Each row below is a small network's average activation on inputs in which a field has the value named, seen along a few directions.
Values that are neighbours, or in one group, have similar rows; names and order tell nothing.
(in the rows, 500 means zero)
Random noise pushes rows far along 6 fixed directions. That doesn't count. These rows show it; they differ only by the noise:
[483 574 630 683 547 459 518 392 421 498 427 411 496 480 416 375 619 494
 531 598 560]
[504 421 518 580 551 550 630 574 563 474 482 586 469 560 488 366 612 669
 484 472 538]
[619 563 250 355 487 472 207 491 524 428 569 301 375 575 578 519 536 474
 429 413 546]
[466 101 334 448 535 342 673 489 443 534 650 711 485 271 308 511 485 726
 593 557 493]
[464 682 594 517 444 593 625 515 476 432 172 334 491 565 608 234 623 542
 478 278 483]
[460 463 661 680 563 567 734 544 532 485 418 613 519 542 468 322 625 654
 505 518 545]
[526 750 537 499 418 569 444 314 477 469 440 449 547 492 628 552 402 388
 476 513 632]
[492 652 564 551 459 491 494 330 417 485 412 418 532 437 519 472 482 429
 519 534 581]


Values of Vab:
w5: [496 373 463 487 483 419 505 465 473 527 399 509 476 524 338 406 622 621
 641 450 413]
w3: [561 640 513 594 617 427 149 494 437 409 711 225 419 551 506 598 563 276
 389 659 536]
w10: [511 398 475 405 539 499 458 746 506 490 619 495 440 570 568 617 525 498
 429 343 362]
w7: [489 389 380 617 521 501 516 474 572 546 474 541 410 546 360 347 667 762
 545 552 573]
w13: [547 454 574 634 612 491 499 517 592 606 603 625 493 557 354 541 490 472
 490 716 585]
w6: [512 470 516 591 514 432 304 453 473 552 517 327 460 617 420 454 654 541
 567 534 417]
w1: [546 528 452 566 448 565 378 585 622 660 543 532 403 623 489 567 550 566
 509 525 479]
w9: [423 550 630 492 376 636 827 496 589 629  91 617 598 513 529 291 446 612
 598 344 437]
w14: [496 786 557 553 460 723 469 622 661 477 380 495 475 657 720 505 462 408
 382 445 552]
w11: [374 523 597 610 415 470 711 183 431 609 334 678 637 329 344 435 465 562
 677 648 573]
w2: [559 568 791 791 664 641 423 677 617 487 733 563 480 819 485 543 702 488
 439 697 538]
w8: [462 666 582 718 512 660 496 566 672 593 313 566 441 674 486 310 636 509
 441 538 554]
w4: [494 817 664 657 495 644 421 511 506 458 482 381 531 556 594 501 524 302
 410 575 539]
w12: [588 516 447 565 576 388 266 361 563 528 562 369 427 648 399 486 623 478
 528 578 570]
Vab is arranged as a line.
Q: Going along Vab from w9 by way of its neighbour w13, in what order are w10, w11, w8, w4 met?
A: w8, w4, w11, w10
Q: Which values are neighbours of w6? Give them in the order they are listed.
A: w5, w2
Q: How many steps from neighbour to neighbour lead from w14 to w1, at the fewest?
A: 10

Values of Dazef:
c9: [405 467 776 596 603 574 761 595 502 414 313 502 576 634 538 235 594 577
 529 487 372]
c14: [545 653 327 652 345 628 426 249 723 742 350 611 405 552 338 480 510 598
 605 611 772]
c7: [509 637 707 414 460 745 689 528 643 452 349 658 614 727 736 450 364 552
 469 352 508]
c11: [518 631 698 689 594 531 502 323 474 433 528 505 588 611 470 476 533 401
 483 679 651]
c13: [512 430 290 375 448 457 524 425 502 446 513 526 521 424 536 521 494 592
 499 399 572]
c12: [562 438 460 373 558 439 344 555 474 471 550 375 475 652 554 540 540 493
 520 393 372]
c10: [579 445 358 434 536 312  92 538 432 557 702 247 378 486 394 662 496 329
 490 617 429]
c2: [429 620 407 514 371 551 620 426 471 543 205 475 500 366 507 295 571 586
 516 372 546]
c8: [420 615 609 514 417 597 577 459 473 547 530 668 544 434 600 620 409 520
 487 496 526]
c6: [483 535 398 540 478 519 466 344 509 459 625 589 507 419 512 605 418 485
 456 607 651]
c5: [637 524 429 573 606 264  86 437 449 595 645 203 354 447 261 565 603 277
 554 742 466]
c4: [534 401 482 533 556 658 694 800 672 461 518 714 500 595 570 404 505 619
 383 473 540]
c3: [433 678 588 486 379 459 450 347 326 447 489 354 574 389 619 649 449 333
 515 483 469]
c1: [466 540 420 456 353 411 448 410 399 631 351 387 421 329 401 493 502 520
 602 364 423]
Dazef is arranged as a line.
Q: How many steps from neighbour to neighbour lead from c3 to c7, at the fewest?
A: 12
Q: Which values are neighbours of c14? Give them in the order they are listed.
A: c5, c4
Q: Which values are neighbours of c11? Give them in the order they are listed.
A: c9, c13
Q: Which values are neighbours of c1? Give them in the order they are listed.
A: c10, c8
